Rira: [ 2.27, -0.38,  0.38, -1.52,  2.38,  1.49,  3.26, -5.28,  3.83, -5.56,
  3.48,  2.51,  3.78,  3.23,  3.86]
Relot: [-3.11,  8.11,  6.98, -2.79, -4.24,  8.26,  5.16, -0.10, -5.06, -1.29,
 -3.56,  2.51, -3.31, -2.84, -3.44]
mareg: [-0.97, -3.80, -4.28, -1.24, -1.10, -4.35, -2.17, -0.11,  1.81, -1.82,
  1.80, -1.79,  1.17,  1.64,  4.15]
sir: [ 0.71, -0.37,  0.38, -1.52,  2.52, -0.77,  1.57, -3.03,  2.73, -3.32,
  2.04, -1.36,  1.52,  1.67,  2.19]
rest: [-0.37,  0.38, -1.52]
[ 2.52, -0.77,  1.57, -3.03,  2.73, -3.32,  2.04, -1.36,  1.52,  1.67,
  2.19]
both Relot Rira: 
[2.51]

fupak: [-0.64,  3.47,  4.46,  3.01,  3.26, -3.46,  1.46, -2.38,  1.94, -4.33,
 -3.49, -2.30,  0.51]
nufa: [ 4.63,  0.14, -7.29, -3.76, -1.76,  2.53,  2.08,  0.94, -0.21, -1.59,
 -3.64, -3.20,  1.91]
zifab: [ 3.24,  0.56, -3.49, -2.07,  0.82,  2.15,  1.45, -0.32,  0.75, -0.76,
 -2.83, -2.64,  1.57]
Suro: [ 4.00,  0.12, -4.99, -1.82, -0.30,  1.29,  1.40, -0.94,  0.73, -0.92,
 -2.58, -2.30,  0.52]
tuvom: [-1.39,  0.86, -4.37, -2.16, -0.10,  1.11,  2.06, -3.48, -3.28, -2.38,
 -0.31, -3.13, -0.53]
fepu: [-9.26,  0.73,  4.91,  1.38,  4.69,  1.30,  0.85, -0.11, -2.80, -1.64,
  1.51, -0.67, -1.88]
Sozu: [ 1.77,  1.80,  5.16, -1.64,  1.14,  1.10, -2.37,  5.93, -0.99,  5.15,
  1.95,  2.48,  2.74]
both zifab fupak: 
[-3.49]
rest: [-1.64,  1.51, -0.67]
[-1.88]
rest: [4.46, 3.01]
[ 3.26, -3.46,  1.46, -2.38,  1.94, -4.33, -3.49, -2.30,  0.51]

Mubi: [-3.03, -0.32, -1.88,  0.32, -1.48]
lop: [ 0.19, -0.28, -0.24,  0.13,  0.41]
tiz: [-0.95,  0.32,  1.64,  0.21,  0.40]
zaru: [0.25, 0.33, 1.64, 0.21, 0.39]
dolo: [ 0.94, -0.87,  0.33,  1.33,  1.59]
rest: [-0.87,  0.33]
[1.33, 1.59]
both zaru dolo: 
[0.33]
both dolo zaru: 
[0.33]
which: [ 0.94, -0.87]
dolo

koba: [-0.37, -0.99,  6.63, -2.66,  6.19, -2.58, -2.30, -1.11, -4.62, -1.62,
  7.08,  0.13,  2.74,  3.63,  6.57, -3.90, -5.87,  5.07, -1.67, -4.44,
 -3.37,  1.94]
Tibe: [-1.46,  2.81,  6.58,  0.31, -3.74, -2.14,  6.81,  6.11,  0.41,  2.29,
 -5.28, -1.23,  2.97, -3.63, -5.30, -3.46,  6.89, -0.78, -5.57, -5.28,
  6.77,  1.55]
dek: [-0.36, -0.99, -6.73,  4.19,  7.45,  6.16,  6.30, -0.65, -4.16, -4.07,
 -6.12, -4.72, -2.32, -4.26,  6.37, -2.16, -3.16,  4.47, -3.98,  0.58,
  6.58,  5.12]
tatoz: [ 6.94,  6.20,  2.61, -6.34, -3.18,  0.31, -1.00,  5.03, -3.72,  3.09,
  1.45,  4.18,  0.61,  2.26, -1.79,  4.57,  1.26, -2.15,  5.16,  5.19,
 -7.23, -3.20]
which: [ 2.61, -6.34, -3.18,  0.31, -1.00,  5.03]
tatoz
which: [1.45, 4.18, 0.61, 2.26]
tatoz
rest: [-0.37, -0.99]
[ 6.63, -2.66,  6.19, -2.58, -2.30, -1.11, -4.62, -1.62,  7.08,  0.13,
  2.74,  3.63,  6.57, -3.90, -5.87,  5.07, -1.67, -4.44, -3.37,  1.94]

Lok: [-5.81, -5.11, -5.10, -5.10, -3.67, -5.57]
duba: [-6.22, -7.57, -5.10,  0.88, -3.67, -3.44]
maki: [-6.12, -6.17,  1.16, -5.43, -3.03, -2.77]
Gif: [ 1.16, -4.67,  1.10, -4.42, -4.33,  0.88]
duva: [-5.03, -3.27,  0.28, -4.32,  1.15, -0.67]
both Gif duba: 
[0.88]
which: [-6.22, -7.57]
duba
both maki Gif: 
[1.16]
which: [-5.11, -5.10, -5.10, -3.67]
Lok
both duba Gif: 
[0.88]
which: [ 1.10, -4.42]
Gif

vamon: [ 1.93,  1.70,  1.42, -1.42,  2.52, -1.30, -0.68,  4.22,  1.08,  0.32,
  1.38, -1.82, -1.03, -0.08, -2.72, -0.60,  0.89,  3.34, -1.63, -1.05,
  0.64, -1.17, -1.04, -0.09,  2.85, -1.89,  0.98, -3.08, -2.04, -0.94,
 -1.08, -0.41, -5.39, -1.76,  2.41,  0.66,  3.39, -0.99,  0.09,  1.48,
 -2.11, -1.05,  0.78, -0.61,  0.15,  2.36,  0.53, -1.58, -0.68, -0.44,
 -2.10, -0.12,  0.36, -1.27, -1.83, -0.67]
Ked: [-3.86,  1.75,  2.37,  2.14, -1.33, -3.93, -1.31, -1.78,  1.95, -0.96,
 -3.66, -3.33,  8.16,  2.36, -0.02,  5.02,  6.13, -2.18, -0.19, -2.36,
  3.61,  0.33,  2.87, -0.94, -1.16, -3.47, -0.36, -4.19,  3.26,  4.08,
  1.49, -1.53,  4.47, -1.06, -3.39, -2.50,  0.25, -1.60,  3.49,  2.22,
 -0.59,  0.35,  0.36, -4.01,  2.68,  2.33,  1.84, -1.26,  1.90, -7.14,
  6.30,  3.86,  0.87,  5.58, -0.23,  8.30]
bafu: [ 0.63, -1.17, -1.04, -0.09,  2.85, -5.39,  0.54,  0.82,  3.82,  1.26,
  0.21, -2.55,  6.54,  2.43,  1.33,  2.06,  5.26, -0.73, -5.03, -2.82,
  2.05,  3.90,  2.94,  3.17,  1.57, -0.76,  0.42, -0.10,  0.85,  2.13,
 -0.11, -0.80,  3.82,  1.79, -1.36,  2.01,  1.19,  0.80, -2.44,  3.43,
  4.30, -5.38,  2.55, -4.71,  0.40,  2.36,  0.53, -1.68,  3.11, -7.14,
  6.31,  2.54, -1.24,  8.47, -1.34,  7.28]
rest: [ 1.79, -1.36]
[ 2.01,  1.19,  0.80, -2.44,  3.43,  4.30, -5.38,  2.55, -4.71,  0.40,
  2.36,  0.53, -1.68,  3.11, -7.14,  6.31,  2.54, -1.24,  8.47, -1.34,
  7.28]
rest: [-7.14,  6.30]
[ 3.86,  0.87,  5.58, -0.23,  8.30]
which: [ 0.63, -1.17, -1.04, -0.09,  2.85, -5.39,  0.54,  0.82,  3.82,  1.26,
  0.21, -2.55,  6.54,  2.43,  1.33,  2.06,  5.26, -0.73, -5.03, -2.82,
  2.05,  3.90,  2.94,  3.17,  1.57, -0.76,  0.42, -0.10,  0.85,  2.13,
 -0.11, -0.80,  3.82,  1.79, -1.36,  2.01,  1.19,  0.80, -2.44,  3.43,
  4.30, -5.38,  2.55, -4.71,  0.40,  2.36,  0.53, -1.68,  3.11, -7.14,
  6.31,  2.54, -1.24,  8.47, -1.34,  7.28]
bafu
which: [ 1.93,  1.70,  1.42, -1.42,  2.52, -1.30, -0.68,  4.22,  1.08,  0.32,
  1.38, -1.82, -1.03, -0.08, -2.72, -0.60,  0.89,  3.34, -1.63, -1.05,
  0.64, -1.17, -1.04, -0.09,  2.85, -1.89,  0.98, -3.08, -2.04, -0.94,
 -1.08, -0.41, -5.39, -1.76,  2.41,  0.66,  3.39, -0.99,  0.09,  1.48,
 -2.11, -1.05,  0.78, -0.61,  0.15,  2.36,  0.53, -1.58, -0.68, -0.44,
 -2.10, -0.12,  0.36, -1.27, -1.83, -0.67]
vamon
which: [ 0.64, -1.17, -1.04, -0.09,  2.85]
vamon
which: [ 1.48, -2.11, -1.05,  0.78, -0.61]
vamon
rest: [ 1.57, -0.76,  0.42]
[-0.10,  0.85,  2.13, -0.11, -0.80,  3.82,  1.79, -1.36,  2.01,  1.19,
  0.80, -2.44,  3.43,  4.30, -5.38,  2.55, -4.71,  0.40,  2.36,  0.53,
 -1.68,  3.11, -7.14,  6.31,  2.54, -1.24,  8.47, -1.34,  7.28]

nule: [-1.76,  6.64, -1.47, -7.84]
zagu: [ 2.54,  5.74, -0.23,  0.10]
Sukin: [ 2.40, -0.60, -2.00,  2.88]
Ridu: [-4.43,  0.98, -2.32, -1.52]
Gefed: [-1.07,  9.24,  5.43,  1.31]
Ven: [ 1.75, -0.65,  3.57, -5.59]
rele: [ 2.40, -0.60,  2.56, -0.56]
Bek: [ 6.44,  3.57, -5.25, -2.95]
rugin: [-5.77,  2.52,  1.62, -3.46]
moref: [-2.68,  3.85, -2.32, -1.52]
both Ven Bek: 
[3.57]
which: [-2.68,  3.85, -2.32, -1.52]
moref

kof: [ 0.29, -1.49,  0.38, -0.60]
gife: [-0.17, -2.34, -0.03, -0.93]
teb: [ 0.28, -1.49, -1.92, -2.35]
zek: [ 0.28, -1.49, -0.58, -2.35]
bupa: [-0.17,  0.47, -0.03, -0.19]
sunu: [-2.35,  0.34, -0.44, -0.35]
which: [-2.34, -0.03]
gife
rest: [-0.17,  0.47]
[-0.03, -0.19]
both zek sunu: 
[-2.35]
rest: [-0.17, -2.34, -0.03]
[-0.93]
which: [-0.17, -2.34, -0.03, -0.93]
gife

Kezen: [ 1.21,  3.80, -0.47, -0.82]
roba: [ 7.28,  2.03, -0.47, -0.48]
pokup: [ 1.21,  1.84, -0.46,  1.21]
Zoku: [ 1.21,  1.20, -0.47, -0.82]
rest: [1.21, 3.80]
[-0.47, -0.82]
both Zoku roba: 
[-0.47]
which: [ 1.21,  1.20, -0.47, -0.82]
Zoku
rest: [ 7.28,  2.03, -0.47]
[-0.48]
both Kezen pokup: 
[1.21]
which: [ 7.28,  2.03, -0.47, -0.48]
roba

zeku: [-0.79, -0.04,  1.41,  0.31,  0.27,  0.87,  0.19,  0.67, -0.80,  0.11,
  0.27,  0.45,  0.46,  0.32]
Rovuz: [-0.50, -0.12, -0.95,  0.69, -0.83,  1.50,  1.89,  1.97, -0.15, -1.51,
  0.67, -0.98, -0.57,  0.04]
baf: [-0.52,  0.92,  1.05, -0.20, -0.09,  1.32,  1.26,  0.47,  1.16,  0.64,
  5.33,  0.64,  0.08,  3.27]
Zizo: [ 1.03, -0.56,  0.44, -0.21,  0.80,  0.01, -1.62,  1.68,  1.64, -1.07,
  2.49, -0.21, -0.13,  2.56]
fiba: [-0.36,  0.13,  0.35,  0.50, -0.43,  0.46,  0.83,  0.50,  0.08, -0.37,
 -0.47,  0.35, -0.56, -0.19]
nepuf: [-0.19,  0.61,  0.44, -0.16,  0.39,  0.51,  1.06,  1.28, -0.77,  0.58,
  1.12,  2.31, -0.11, -4.36]
vano: [-0.19,  0.61,  0.44, -0.16,  0.39,  0.51,  1.06,  1.28, -0.77,  0.58,
  1.12,  0.07, -0.70,  1.13]
geto: [-0.59,  1.02, -0.88,  0.15, -0.86, -0.01,  1.18, -0.64, -0.64, -0.29,
  0.18, -0.22, -0.03, -0.82]
koso: [-0.50, -0.12, -0.95, -0.68, -0.83,  1.50,  1.89,  1.97, -0.15, -1.51,
  0.67, -0.98,  0.89,  0.04]
both nepuf fiba: 
[-0.19]
both fiba Zizo: 
[-0.56]
which: [1.41, 0.31, 0.27, 0.87, 0.19, 0.67]
zeku

bukil: [ 3.27,  4.16,  1.65, -1.55,  2.97,  3.61, -1.18,  1.62, -1.75,  0.77,
 -1.07, -2.82,  1.59,  2.76, -0.87,  1.49,  1.60,  0.06]
tuzo: [ 3.58,  4.45,  2.16, -0.70, -0.90,  3.38, -1.88,  1.29, -1.56,  0.81,
 -0.19, -3.87, -0.14,  2.83, -0.95, -1.07,  2.00,  1.43]
fis: [-1.08,  2.15,  1.64, -3.68, -4.36,  2.98, -1.89,  1.29, -2.73,  0.12,
 -4.38,  0.03,  7.29,  1.97, -1.18,  0.66,  0.49, -3.56]
zaba: [ 3.25,  2.12,  4.43, -0.53, -0.39,  0.96,  2.98,  1.41, -2.45, -0.31,
 -4.38,  0.03,  2.00,  1.85, -2.01,  1.28,  1.69,  1.21]
both bukil tuzo: 
[-1.07]
both tuzo bukil: 
[-1.07]
rest: [-1.88,  1.29]
[-1.56,  0.81, -0.19, -3.87, -0.14,  2.83, -0.95, -1.07,  2.00,  1.43]
which: [-1.08,  2.15,  1.64, -3.68, -4.36,  2.98, -1.89,  1.29, -2.73,  0.12,
 -4.38,  0.03,  7.29,  1.97, -1.18,  0.66,  0.49, -3.56]
fis
rest: [3.58, 4.45]
[ 2.16, -0.70, -0.90,  3.38, -1.88,  1.29, -1.56,  0.81, -0.19, -3.87,
 -0.14,  2.83, -0.95, -1.07,  2.00,  1.43]
rest: [ 7.29,  1.97, -1.18,  0.66,  0.49]
[-3.56]

rif: [ 2.31, -0.11, -0.98, -2.10,  1.29, -0.54, -1.72,  0.96,  1.06, -0.05,
 -0.10,  1.98,  2.64,  2.39,  0.63,  0.03,  3.61, -0.81, -1.27, -1.08,
  2.14, -1.05,  4.87, -1.47,  1.06,  4.36,  2.34, -2.55, -2.07, -2.10]
Malod: [ 0.96,  1.06, -0.05, -0.08,  1.98, -0.53, -1.72,  0.96,  1.05,  3.61,
 -0.10,  1.98,  2.64,  2.39,  0.63,  0.03,  3.61, -0.81, -1.27, -1.08,
  0.39,  1.57, -0.37,  1.79, -0.15, -1.84, -3.50,  2.28, -0.79,  0.70]
lut: [ 2.31, -0.11, -0.98, -2.10,  1.29, -0.53, -1.72,  0.96,  1.06, -0.05,
 -0.10,  1.98,  2.64,  2.39,  0.63,  0.03,  3.61, -0.81, -1.27, -1.08,
  2.14, -1.05,  4.87, -1.47,  1.06,  4.36, -3.33, -2.55, -0.79,  0.69]
Pupon: [ 2.31, -0.11, -0.98, -2.10, -2.07, -0.53, -1.72,  0.96,  1.06, -0.05,
 -0.10,  1.98,  2.64,  2.39,  0.63,  0.03,  3.61, -0.81, -1.27, -1.08,
  0.39,  1.57, -0.37,  1.79, -0.15, -1.84,  6.58, -2.55, -2.08,  0.70]
rest: [ 2.34, -2.55]
[-2.07, -2.10]
which: [ 2.31, -0.11, -0.98, -2.10,  1.29, -0.54, -1.72,  0.96,  1.06, -0.05,
 -0.10,  1.98,  2.64,  2.39,  0.63,  0.03,  3.61, -0.81, -1.27, -1.08,
  2.14, -1.05,  4.87, -1.47,  1.06,  4.36,  2.34, -2.55, -2.07, -2.10]
rif
which: [ 2.31, -0.11, -0.98, -2.10,  1.29, -0.53, -1.72,  0.96,  1.06, -0.05,
 -0.10,  1.98,  2.64,  2.39,  0.63,  0.03,  3.61, -0.81, -1.27, -1.08,
  2.14, -1.05,  4.87, -1.47,  1.06,  4.36, -3.33, -2.55, -0.79,  0.69]
lut
rest: [-2.55, -0.79]
[0.69]
rest: [-0.15, -1.84, -3.50,  2.28, -0.79]
[0.70]
rest: [ 1.29, -0.53, -1.72]
[ 0.96,  1.06, -0.05, -0.10,  1.98,  2.64,  2.39,  0.63,  0.03,  3.61,
 -0.81, -1.27, -1.08,  2.14, -1.05,  4.87, -1.47,  1.06,  4.36, -3.33,
 -2.55, -0.79,  0.69]

zapum: [ 4.66,  1.21, -1.22,  1.54,  5.29, -2.14, -0.26, -0.69]
res: [-3.68, -1.05, -1.24,  0.66, -4.58, -2.67,  1.16,  2.92]
nilu: [ 3.11, -1.71, -1.10,  2.98,  3.42, -2.14, -1.19,  1.00]
Nas: [ 1.03,  3.66, -0.74,  0.99,  1.42, -1.21, -1.32,  0.26]
Fosel: [-6.93,  2.28, -2.14,  5.29,  1.54, -0.26, -1.22, -1.58]
midu: [ 1.54,  5.31,  0.94, -3.53, -3.83,  1.88,  1.13, -1.66]
raket: [ 2.64,  2.40, -1.84,  0.07,  3.58, -2.95, -0.89, -2.04]
bimod: [-4.21,  2.27, -0.74,  0.99,  1.42, -1.21, -1.33,  2.80]
fugo: [-2.15,  4.35, -1.23, -1.35, -1.87, -2.29,  0.55, -0.79]
vod: [-7.46, -0.86,  0.59, -1.60, -8.10,  0.85, -1.58,  2.30]
rest: [ 2.28, -2.14]
[ 5.29,  1.54, -0.26, -1.22, -1.58]
rest: [-0.74,  0.99,  1.42, -1.21, -1.32]
[0.26]
which: [1.54, 5.29]
zapum
which: [-1.22,  1.54,  5.29, -2.14, -0.26]
zapum

